A small network was shown many inputs. Here are its activations along a few directions, one row for each input.
Each table varies a few parts of the input and shows all the possible inputs, shuffled.
Descriptions start from the smaller parts, as in this example, which fits no table here: one of 2 separate values, together with either a single point or one of 11 places around a ring or (one of 4 places along a line, together with one of 8 places around a ring).
Shared parts are said once, and a part with two or three values counts as separate values.
In the rows, 128 means zero.

Other details of the inputs shift rows strongly along two fixed directions, in all tables alike. That doesn't count.

A family of inputs:
x1: [137 101  90 149 122 114 173 134 121 119 139 156 174 153]
x2: [122  95 123 141 116 135 140 130 109  93 124 144 151 116]
x3: [144 209 166 103 155 110 121 104 146 210 114 122  88 163]
x4: [156  95 101 169 122 113 138 131 123 117 132 158 177 163]
x5: [130 211 161  64 154 117 123  97 141 177 109 128  64 120]
x6: [102 109 136 127 117 154 104 146 138 109 140  88 121 110]
x7: [150 105 104 147 121 102 171 123 111  98 126 152 180 152]
x8: [111 102 126 122 119 154  89 138 135 103 137 117 115 101]
x9: [115 168 170 105 138 139  96 117 141 165 120  99  86 124]
x10: [130 161 139 121 130 124 100 128 141 148 134 111  95 130]
x11: [173 101 101 192 139 127 187 174 109 138 110 111 192 129]
x12: [111 164 165  88 141 136 113 105 124 151 110 134  78 102]
x13: [101 110 129 108 116 152 123 136 123  94 131 122 113  87]
x14: [142 103  96 139 123  99 176 128 117 101 134 149 174 150]
x15: [108 110 144 135 114 158  96 142 133 106 130  89 125 109]
x16: [168 152 117 143 149  88 148 108 135 181 126 173 145 188]
x17: [191 161 115 177 144  48 174 103 120 190 124 178 177 227]
x18: [103 107 129 120 118 162 112 134 126 102 129 119 116  92]
x19: [115  96 117 131 119 131 146 133 116  98 132 141 143 115]
x20: [152 203 152  97 159 111 110  99 149 206 115 150  78 154]
x21: [105 113 129 100 118 142 122 129 123  85 130 111 117  90]
x22: [115 114 134 141 111 147  84 143 131  99 135  98 115 106]
x23: [ 96 106 121 112 121 158 119 138 132 106 138 117 113  93]
x24: [ 97 105 126 113 119 157 116 133 126 104 134 118 115  92]
x25: [127 100 109 156 113 122 118 145 130 103 147 115 145 135]
Each input here is: either a single point or (one of 4 places along a line, together with one of 6 places along a line).
Which other rows does x9 become when the place on the line of 6 takes its other values? List them by row number. -> x8, x12, x17, x21, x24
Which other rows does x5 become when the place on the line of 6 takes its other values? List them by row number. -> x1, x3, x10, x13, x20

A family of inputs:
x26: [117 162 143  92 144 170 112 140 154 158 114  99  82  90]
x27: [162 176 114 118 151 101 150 111 150 193 130 175 131 191]
x28: [152 180 177 126 156 112 120 100 126 193  96 120 117 158]
x29: [125 100 130 150 118 162 102 153 118  94 113 112 129  80]
x30: [ 95  85 112 130 118 155  94 149 130 112 144 130 115  97]
x31: [127 123 123 122 131 135 131 154 133 110 136  77 120 102]
x32: [165 145 120 182 124  76 184 132 115 148 124 136 185 200]
x33: [115  39  90 183 109 156 151 177 113  80 144 123 180 100]
x34: [113 104 111 115 111 134 104 153 141  82 166  96 121 108]
x35: [106  43  78 183  75 124 132 153 119  36 169 104 200 138]
x36: [206 137  96 192 141  53 176  97 110 176 117 218 196 230]
x37: [103 186 160  46 151 123 130  67 126 145 114 164  58 109]
x38: [ 96 160 159  53 134 142 141 100 113 125  99 133  79  67]
x39: [111 151 178 101 131 148  64 107 143 139 128 106  80 122]
The inputs of x37 and x38 match in every part but one. If x27 is changed in the same way as x37 into x38, which row does it become? -> x26
What do these inputs look like to the network? -> one of 2 separate values, together with either a single point or one of 6 places around a ring

A family of inputs:
x40: [216 163 102 184 164  44 235 109 109 213 103 197 209 235]
x41: [123 136 124 107 132 128 139 113 124 128 124 154 117 121]
x42: [106 161 152  73 139 143 110 108 130 137 118 134  70  90]
x43: [159 230 181 113 165 104 108  97 143 237 101 131  72 165]
x44: [134  48  73 161 103 104 186 135 103  58 144 168 212 146]
x45: [116 167 156 102 135 146  80 131 149 152 129  91  73 109]
x46: [ 59  92 140  74 105 186  84 137 128  51 138  92  79  37]
x47: [143  46  75 195 102 119 149 161 120  76 154 133 215 159]
x48: [115 168 157 102 134 143  82 128 149 156 130  92  74 113]
x49: [123  57  83 148 103 116 181 136 106  55 143 157 201 138]
x50: [145  53  85 196 105 125 144 158 118  82 146 130 205 154]
x51: [125  45  70 164 100 119 178 143 107  56 148 162 205 137]
x52: [133 157 144 126 137 126 103 123 143 165 128 119 107 142]
x53: [ 60  89 135  79 106 188  85 142 127  52 141  95  80  35]
x54: [192 241 153  98 180  44 195  55 124 248  90 214 120 220]
x55: [142 158 151 138 139 125 108 129 135 166 119 117 110 139]
x56: [123 170 161 113 138 142  84 126 144 157 121  91  79 113]
x57: [100 136 152 100 132 176 104 147 133 123 119  80  82  62]
x58: [107  99 131 140 112 163  86 151 135 102 139  92 121 100]
x59: [139 143 134 145 128 120 119 131 133 145 129 110 131 146]
What do these inputs look like to the network? -> one of 2 separate values, together with either a single point or one of 4 places along a line or one of 5 places around a ring
The inputs of x53 and x42 match in every part but the choice among 2 separate values. If x51 is changed in the same way as x53 into x42, which row does it become? -> x41

A family of inputs:
x60: [144  75  92 178 116 125 141 152 127 105 144 128 188 153]
x61: [146 204 168 114 150 112 103 107 141 197 112 114  79 148]
x62: [136 106 120 162 120 135 113 143 126 120 134 121 144 132]
x63: [125  71  95 150 114 119 166 129 110  87 137 164 180 140]
x64: [127 146 144 112 146 155 143 137 120 149 102 117 105  85]
x65: [ 99 115 140 121 111 163  89 150 140 102 140  77 110  97]
x66: [140 198 156  80 156 110 127  82 134 186 105 169  79 139]
x67: [107 106 134 129 119 168  76 154 138 107 137  89 104  88]
x68: [153 119 107 138 128  80 188 106 109 121 126 174 182 177]
x69: [106 114 138 128 113 157  82 154 138  98 138  76 104  90]
x70: [128  81  84 142 109 110 169 134 116  75 146 152 179 143]
x71: [159 134 116 159 132  95 146 132 130 151 131 131 159 175]
x72: [161 115 109 177 128 101 156 130 126 150 133 153 183 188]
x73: [ 99 123 145 123 114 161  83 147 138 107 135  77 100  91]
x74: [130 191 155  86 155 114 125  90 133 192 112 164  74 134]
x75: [147  77  97 186 113 119 135 154 122 102 142 133 183 149]
x76: [127 196 163  81 153 106 137  87 132 181 111 148  81 141]
x77: [144  88  96 170 114 115 148 149 129 105 145 116 186 159]
x78: [101 117 144 129 119 170  75 146 136 113 132  91  99  88]
x79: [186 175 124 146 163  76 219 113 110 196  96 166 167 180]
x80: [ 92 101 135  95 116 161 105 126 123  82 128 124 106  77]
x81: [136 202 156  75 152 103 134  85 134 174 110 153  83 141]
x82: [ 86 112 129  94 114 154 109 133 128  87 141 110  98  79]
x83: [ 92 106 123  96 116 164 102 132 131  86 135 126  98  77]
What do these inputs look like to the network? -> one of 2 separate values, together with either a single point or one of 5 places around a ring or one of 6 places around a ring
The inputs of x70 and x83 match in every part but the choice among 2 separate values. If x77 is changed in the same way as x70 into x83, which row does it become? -> x60
Which other rows does x60 become when the place on the ring of 6 takes its other values? List them by row number. -> x62, x67, x72, x75, x78
